These are the activations of a small neural network, seen along a few directions. Each row is one input.
Each table varies a few parts of the input and shows all the possible inputs, shuffled.
A made-up example of a description, with smaller parts first: values(2) and (point or ring(9) or (line(6) and ring(8))).
Shared parts are said once, and a part with two or three values counts as separate values.

Other details of the inputs vary at random and push rows far along two fixed directions, the same in every table; ignore that.
To show where, the next rows are all for the same input, with only those details redrawn:
[-11 -16  27  -3   7  12  50  28 -21   3 -20]
[-34   1  -6 -22  33 -21   5 -30   9 -21  22]
[ 71  19   8  17 -75  -3 -31  13   8  49 -14]
[ 17  28 -24 -12 -18 -36 -56 -49  33   6  32]
[-13 -18  29  -2   8  14  54  31 -23   2 -22]

A family of inputs:
R1: [ 63   2  -7  34 -45  29 -32  24  -4  25 -23]
R2: [-10 -31  13  16  18  46  28  40 -33 -17 -18]
R3: [-43   3 -13 -22  32 -21   2 -25  14 -18  17]
R4: [ 61  12  -4  36 -45  29 -33  24  -9  24 -19]
R5: [ 42   6  16  11 -47   4   0  21  -4  34 -17]
R6: [-33   3 -34  -6  58  -3 -20 -39   8 -45  25]
R7: [ 28  38 -34  -8 -32 -44 -80 -48  42  18  30]
R8: [ 61  -2  -3  34 -47  33 -34  28  -3  25 -17]
R9: [-40   3 -12 -19  31 -20   7 -28  11 -19  23]
R10: [ 14  28 -24 -12 -20 -32 -52 -50  35   6  32]
R11: [-11 -26  15  21  19  44  30  37 -35 -15 -20]
R12: [-38   0  -9 -18  34 -21   9 -22   6 -18  21]
R13: [-46   1 -11 -19  31 -22   1 -22  16 -23  14]
R14: [-20 -19  24   1   8   9  47  41 -19   1 -29]
Describe the family of inputs behind these rows.
> ring(6) or (values(2) and line(4))
Change only the values(2) part in R9. List by row number the other rows that result.
> R12
Start at R11 and move only the ring(6) part, one step at a time. The first step leads to R4. Which rows follow, in order?
> R6, R1, R8, R2

A family of inputs:
R15: [ 32  51 -29   1 -15 -33 -72 -54  28  -1  14]
R16: [ 26  19   1  19 -73 -14 -32  23   4  48 -11]
R17: [  0 -11  35  -7   0  14  23   6 -19  -8  -1]
R18: [ 13 -16  -7  32  -3  28 -23  25  -6 -14  -4]
R19: [-51 -13 -20 -28  38 -13  16 -22  34 -23  14]
R20: [-21 -31  -1  11  27  45   9  35 -27 -17 -19]
R21: [ 52 -10  23   7 -34   4   0  13 -10  32  -2]
R22: [ 54  12   0  16 -24  -4  -1  20  -6  29 -25]
R23: [  9 -10  11  -5 -16 -13  14  32   4  23 -21]
R24: [-48  26 -15  -4  54 -15   7 -28  -8 -23  23]
R25: [-39 -18  30 -11   6   1  39  35  -9  -7 -30]
R26: [ 11   1 -20 -12  -5 -11 -31 -59  32  -4  39]
R27: [-21 -12  29  -6   7  20  48  22 -41  -6   9]
R28: [-16  11 -39 -14  37  -8   1 -47  24 -29  13]
Describe the family of inputs behind these rows.
> values(2) or (values(3) and line(4))
Change only the values(3) part in R17. List by row number the other rows that result.
> R15, R25
Start at R24 and move only the line(4) part, one step at a time. The first step leads to R15. Which rows follow, in order?
> R22, R28

A family of inputs:
R29: [-24  -9  11 -13  34  -2  37  -9 -12 -19   1]
R30: [ 40 -13  31  20 -38  19  31  54 -17  33 -48]
R31: [ 36  -3  27  19 -38  14  24  53 -19  30 -43]
R32: [-46 -10  10 -15  26  -4  17   2 -12 -16  11]
R33: [  2  -5  10  11 -19  10  23  40  -9  17 -34]
R34: [ -3   2 -18   8  14  14 -35 -23   8 -23  17]
R35: [-27   2   9 -11  38  -6  30  -9 -16 -19   8]
R36: [ 27  28 -33 -11 -18 -33 -65 -47  45  11  23]
R37: [ 37 -12  30  12 -30  30  49  41 -26  29 -40]
R38: [ 16  12 -32   9   0   3 -60 -30  16 -17  26]
R39: [-47 -14   5 -13  24  -2  20   0  -5 -14   9]
R40: [-32 -10  -7 -11  29  -6  22   0   9 -14  -3]
R41: [ 47   7 -17  30 -23  18 -42   9  -2  14  -8]
R42: [ -2  -2  13   7 -12   5  22  37 -14  11 -30]
R43: [-38 -11  15 -15  29  -6  20  -1 -11 -18  14]
R44: [ 79   8   9  14 -86   5 -37  15  13  53 -11]
R45: [ -5  25 -12  -7   7 -21 -20 -31   8  -4  22]
R46: [-26 -18 -12   5  46  22   7   1 -15 -34   6]
R47: [ 16  12 -11 -11 -17 -29 -49 -40  28   3  33]
R48: [-37   0   0  -7  32  -2  31  -7  -7 -15   4]
R49: [-30  -6  -1 -12  32  -1  36 -10  -3 -17   6]
R50: [ 19  19 -27  -9 -31 -29 -63 -43  40  10  38]
Describe the family of inputs behind these rows.
> line(4) or (values(3) and ring(6))
List by row number the other inputs of the same sort as R41.
> R34, R38, R46
Start at R45 and move only the ring(6) part, one step at a time. The first step leads to R48. Which rows follow, in order?
> R49, R37, R29, R35
